Each row below holds a small network's activations on one record, seen along a few directions.
Each row is followed by the record's values for the fields F, T, S, H.
Not every record has every field; a missing one is written missing.
The largest differences between rows may come from other fields.
In the rows, 500 means zero.
Random noise pushes rows far along 8 fixed directions. That doesn't count. These rows show it; they differ only by the noise:
[438 568 692 395 489 625 744 731 451 173 453 598 423 443 304 486 578 555
 418 648 343 615 515 249 466 355 362 678 577]
[366 374 189 517 320 782 480 412 495 275 408 810 459 508 726 547 371 547
 499 709 432 387 556 433 430 545 617 566 619]
[639 336 352 423 259 465 424 528 562 314 309 486 519 438 477 473 310 500
 452 535 411 651 388 605 643 547 533 485 584]
[607 366 555 307 273 491 339 677 642 182 188 390 500 420 420 404 508 487
 308 474 457 586 306 543 609 620 498 516 565]
[467 421 756 569 198 317 504 571 416 678 537 308 532 587 373 395 515 458
 517 546 642 576 622 511 664 481 301 487 261]
[585 565 710 529 540 336 423 567 482 375 619 324 478 306 444 341 596 472
 311 260 406 519 317 478 462 538 619 437 382]
[331 668 738 715 660 546 586 464 429 454 769 649 427 490 553 403 641 460
 387 435 508 282 518 379 345 423 650 449 377]
[459 519 628 625 371 395 487 394 497 526 472 630 485 582 447 518 398 499
 429 448 500 459 516 644 561 477 529 403 464]
[375 531 350 715 499 598 580 313 406 533 747 710 461 504 702 506 384 510
 563 564 470 395 620 441 402 432 651 477 447]
[548 546 307 268 386 598 343 409 874 302 233 419 458 536 698 609 325 600
 459 410 519 657 510 553 503 570 532 567 632]

[369 520 625 533 541 558 533 542 430 325 626 420 420 379 514 446 690 580
 423 392 354 362 419 434 339 469 503 505 396] | F: f1 / T: t2 / S: s1 / H: missing
[473 583 511 723 686 409 612 335 232 642 724 712 514 398 509 519 490 470
 514 415 343 398 483 613 416 371 652 435 438] | F: f1 / T: t1 / S: s2 / H: h2
[310 521 571 563 401 488 367 458 342 505 585 472 491 406 552 504 609 560
 460 560 458 376 620 415 410 743 520 514 416] | F: missing / T: t3 / S: s3 / H: h2
[483 258 469 684 478 596 398 526 430 344 557 658 551 565 527 284 551 319
 435 523 606 139 219 634 635 489 712 256 435] | F: f1 / T: t1 / S: s1 / H: missing
[535 461 507 322 228 364 391 528 560 613 282 223 424 523 465 599 393 564
 611 553 577 734 745 576 638 657 251 613 490] | F: missing / T: t2 / S: s3 / H: h2
[478 676 492 413 684 529 508 548 691 510 667 206 489 552 619 448 528 454
 585 461 665 517 588 321 493 469 409 474 440] | F: f3 / T: t3 / S: s3 / H: h1
[525 518 292 722 462 374 709 251 229 610 662 804 506 540 376 623 275 581
 632 572 295 491 589 571 458 440 461 519 594] | F: f2 / T: t2 / S: s1 / H: missing
[502 525 603 639 522 412 584 372 454 617 547 657 461 545 438 572 415 490
 469 492 455 469 563 616 579 471 531 477 490] | F: f1 / T: t2 / S: s3 / H: h2
[539 499 758 601 654 480 598 721 444 479 599 583 605 464 304 326 752 307
 387 453 509 293 284 433 503 416 595 409 404] | F: f3 / T: t4 / S: s2 / H: h1
[386 276 159 593 377 735 444 435 394 577 495 755 548 575 646 493 497 453
 575 737 528 283 499 483 427 533 481 613 584] | F: f1 / T: t4 / S: s1 / H: missing
[605 519 406 580 690 433 563 519 472 505 645 580 512 455 481 429 521 376
 385 433 360 474 350 486 428 510 574 536 586] | F: f1 / T: t2 / S: s3 / H: h2
[503 436 337 524 480 598 516 532 444 541 527 577 547 486 682 483 406 472
 698 696 526 635 613 416 569 448 641 568 500] | F: missing / T: t1 / S: s2 / H: h2
[626 411 621 628 442 458 645 569 447 390 290 819 562 672 187 492 295 406
 474 583 371 532 404 742 763 301 520 320 686] | F: f1 / T: t2 / S: s3 / H: h1
[698 449 357 581 495 430 521 495 521 573 597 327 532 521 546 470 322 412
 637 502 542 585 495 588 660 473 553 363 401] | F: f3 / T: t2 / S: s3 / H: h2
[499 638 447 609 717 446 689 419 535 518 789 402 431 423 531 550 387 472
 667 479 537 504 567 535 455 396 523 383 444] | F: f3 / T: t1 / S: s3 / H: h1
[525 502 314 411 517 395 479 404 580 652 654 203 523 509 638 562 492 532
 574 472 569 658 616 435 434 618 318 558 405] | F: f3 / T: t3 / S: s3 / H: h2
[197 421 406 597 281 486 404 353 206 565 483 659 437 392 648 578 600 651
 480 539 376 236 717 380 242 751 386 547 418] | F: f3 / T: t2 / S: s3 / H: h1
[466 534 346 458 497 541 407 348 644 324 304 704 438 592 437 719 380 586
 446 534 412 432 472 683 489 562 457 450 785] | F: missing / T: t3 / S: s1 / H: missing
[554 530 344 552 571 548 559 439 526 436 527 564 512 449 622 575 296 530
 649 592 501 615 642 448 416 466 615 522 558] | F: f3 / T: t1 / S: s3 / H: h1
[556 378 377 673 539 461 550 448 318 467 558 757 492 409 448 514 325 443
 509 638 388 502 442 644 552 524 742 421 614] | F: missing / T: t1 / S: s3 / H: h2
[279 546 563 612 455 583 410 342 301 356 449 788 423 480 418 609 646 555
 259 457 382 156 387 625 323 647 525 416 523] | F: f1 / T: t3 / S: s3 / H: h2
[404 532 569 573 519 522 411 483 577 478 402 560 446 607 510 488 628 511
 432 527 603 352 501 469 458 563 454 554 491] | F: f1 / T: t2 / S: s1 / H: missing
[470 354 310 267 234 580 431 604 625 482 318 214 517 582 563 616 457 604
 669 706 683 624 701 364 596 550 152 710 485] | F: f3 / T: t1 / S: s1 / H: missing
[609 357 394 592 270 308 480 402 382 669 444 454 525 432 400 552 188 500
 712 644 490 727 686 657 706 521 474 437 519] | F: missing / T: t1 / S: s3 / H: h1
[872 609 173 412 700 368 519 366 656 515 490 397 545 284 483 546 231 597
 511 243 243 821 333 647 486 501 679 465 727] | F: f2 / T: t2 / S: s3 / H: h1
[373 523 461 418 515 695 673 538 495 214 376 881 452 585 437 572 415 574
 431 586 361 414 393 563 441 344 568 475 605] | F: f2 / T: t1 / S: s3 / H: h1
[465 334 288 641 506 609 366 478 433 387 534 612 481 431 655 411 528 378
 437 688 491 185 433 457 467 590 649 361 489] | F: f3 / T: t3 / S: s3 / H: h1
[522 518 560 613 448 441 553 461 401 516 598 596 490 495 437 486 494 554
 522 481 430 469 436 536 487 450 494 477 447] | F: f2 / T: t2 / S: s1 / H: missing
[595 554 644 429 543 342 614 554 463 468 507 370 514 529 236 501 475 504
 527 429 422 609 443 514 557 399 382 536 506] | F: f2 / T: t4 / S: s1 / H: missing
[504 551 457 504 483 332 341 345 498 486 413 558 521 349 502 592 467 574
 431 302 360 497 450 635 449 618 659 430 515] | F: missing / T: t1 / S: s2 / H: h1
[516 409 650 466 475 554 721 733 315 432 477 669 524 520 283 466 467 500
 558 727 427 713 530 385 622 339 460 566 587] | F: missing / T: t1 / S: s3 / H: h2
[564 519 325 592 779 618 657 518 599 414 686 574 453 516 539 480 411 427
 667 681 556 544 527 439 517 348 613 508 622] | F: missing / T: t1 / S: s1 / H: missing
[540 553 630 500 601 366 379 577 505 470 703 155 478 374 436 397 696 483
 445 388 519 485 435 438 463 588 456 455 393] | F: missing / T: t3 / S: s1 / H: missing
[675 287 353 444 243 269 391 452 288 436 351 546 520 329 275 601 291 615
 511 462 207 682 408 691 637 605 431 479 613] | F: missing / T: t1 / S: s1 / H: missing
[664 393 736 635 536 206 383 687 467 405 483 423 538 370 241 270 480 246
 383 417 480 450 223 724 670 591 704 253 502] | F: missing / T: t4 / S: s3 / H: h1
[389 450 514 601 562 796 664 548 691 321 373 900 478 832 479 500 425 385
 591 808 715 348 473 551 654 270 540 457 618] | F: f1 / T: t1 / S: s1 / H: missing
[405 556 438 345 518 738 355 539 812 389 614 157 495 530 812 445 651 522
 592 417 754 467 547 329 411 531 456 582 315] | F: f1 / T: t1 / S: s1 / H: missing
[448 834 530 384 795 493 572 301 719 381 534 482 403 524 505 778 457 716
 493 169 401 598 559 478 298 377 392 589 590] | F: f1 / T: t1 / S: s1 / H: missing
[471 691 491 508 689 523 525 350 549 315 505 585 406 467 462 695 487 575
 427 351 262 554 415 513 359 490 502 465 549] | F: f1 / T: t3 / S: s3 / H: h2
[652 267  62 341 280 434 198 334 562 507 355 275 585 400 647 550 342 589
 559 332 477 587 450 644 553 721 419 527 528] | F: f1 / T: t1 / S: s1 / H: missing
[512 452 244 418 551 689 643 584 490 336 594 482 456 330 537 499 376 499
 665 722 402 666 585 270 469 434 585 637 655] | F: missing / T: t4 / S: s3 / H: h1
[416 576 788 165 483 585 544 769 632 166 196 423 400 523 233 599 706 637
 406 579 448 599 560 321 466 501 191 730 634] | F: missing / T: t1 / S: s1 / H: missing

Here are new rows. What are their fields?
[406 626 566 614 508 544 554 371 449 591 531 674 492 590 512 600 451 520
 546 590 559 457 567 529 472 491 482 448 543] | F: f3 / T: t3 / S: s3 / H: h2
[484 501 478 562 459 469 555 439 522 590 824 248 549 556 570 454 453 500
 641 448 601 538 541 479 601 357 366 437 335] | F: f1 / T: t3 / S: s1 / H: missing
[516 626 322 515 800 576 705 470 696 496 744 429 472 601 602 579 393 453
 640 477 610 556 573 431 470 257 484 440 476] | F: f3 / T: t1 / S: s3 / H: h1
[420 468 554 425 491 509 520 581 388 476 393 599 465 448 387 589 636 597
 440 642 427 411 619 317 372 591 257 732 588] | F: f3 / T: t1 / S: s1 / H: missing
[493 412 545 565 439 485 246 555 662 535 505 252 518 517 541 345 628 363
 408 555 772 361 469 556 592 658 611 346 348] | F: missing / T: t3 / S: s3 / H: h1
[445 591 654 352 458 489 481 615 465 254 340 511 405 345 287 605 650 658
 286 395 252 553 443 387 356 607 446 602 578] | F: missing / T: t2 / S: s3 / H: h1
[578 558 324 461 468 328 214 313 517 709 545 230 467 268 648 509 573 552
 375 276 458 477 605 427 306 765 446 662 421] | F: f1 / T: t2 / S: s3 / H: h1
[445 695 735 538 656 429 453 450 469 406 512 628 477 347 440 533 612 479
 394 301 368 411 417 502 371 539 730 458 575] | F: missing / T: t4 / S: s2 / H: h1
[622 524 641 427 510 394 696 670 405 610 504 424 530 481 252 506 469 506
 538 699 475 706 625 442 607 432 249 598 565] | F: f3 / T: t3 / S: s3 / H: h2
[395 412 443 551 325 533 529 376 260 350 515 661 482 437 496 636 339 619
 435 524 281 511 472 571 510 440 537 425 535] | F: f1 / T: t3 / S: s3 / H: h2
[417 641 620 369 499 579 731 513 506 709 590 547 512 649 535 623 529 625
 649 571 525 658 742 219 478 206 351 661 345] | F: f3 / T: t1 / S: s2 / H: h1
[305 606 617 382 393 534 332 443 510 566 395 441 521 460 519 613 627 649
 404 224 415 397 505 453 338 644 375 577 379] | F: f1 / T: t4 / S: s3 / H: h1
[454 483 222 367 485 830 570 565 580 320 436 658 531 505 671 521 566 539
 489 615 507 465 533 303 430 411 521 681 588] | F: f1 / T: t2 / S: s2 / H: h1
[595 465 652 704 550 239 521 352 416 592 582 419 532 490 339 434 371 395
 502 394 470 566 404 746 678 504 565 239 473] | F: f1 / T: t3 / S: s3 / H: h2
[563 628 501 517 795 455 448 445 684 426 506 449 493 511 465 525 517 485
 410 283 545 431 360 588 460 472 551 466 581] | F: f1 / T: t1 / S: s1 / H: missing
[577 698 637 438 600 353 384 359 779 690 392 425 466 686 590 503 467 472
 479 309 729 513 564 639 575 595 487 461 497] | F: f2 / T: t2 / S: s3 / H: h2
[622 237 607 533 268 463 374 775 356 274 272 474 517 389 365 343 492 396
 425 676 460 584 363 590 661 619 627 436 525] | F: missing / T: t2 / S: s3 / H: h2
[372 566 541 501 543 574 317 408 629 519 495 508 459 636 586 536 638 528
 449 455 641 298 542 528 449 585 463 439 495] | F: missing / T: t3 / S: s1 / H: missing
[584 500 284 401 388 625 577 440 494 462 255 764 482 512 434 751 310 617
 520 645 313 584 598 566 495 568 407 661 746] | F: f3 / T: t2 / S: s3 / H: h2
[657 543 207 428 710 547 589 491 741 583 596 262 528 640 658 472 385 434
 637 443 651 687 504 502 595 388 490 519 491] | F: f1 / T: t2 / S: s3 / H: h2
[517 577 557 389 384 293 377 436 458 494 368 441 464 320 336 649 405 631
 460 298 268 651 511 549 451 647 448 546 553] | F: missing / T: t4 / S: s3 / H: h1
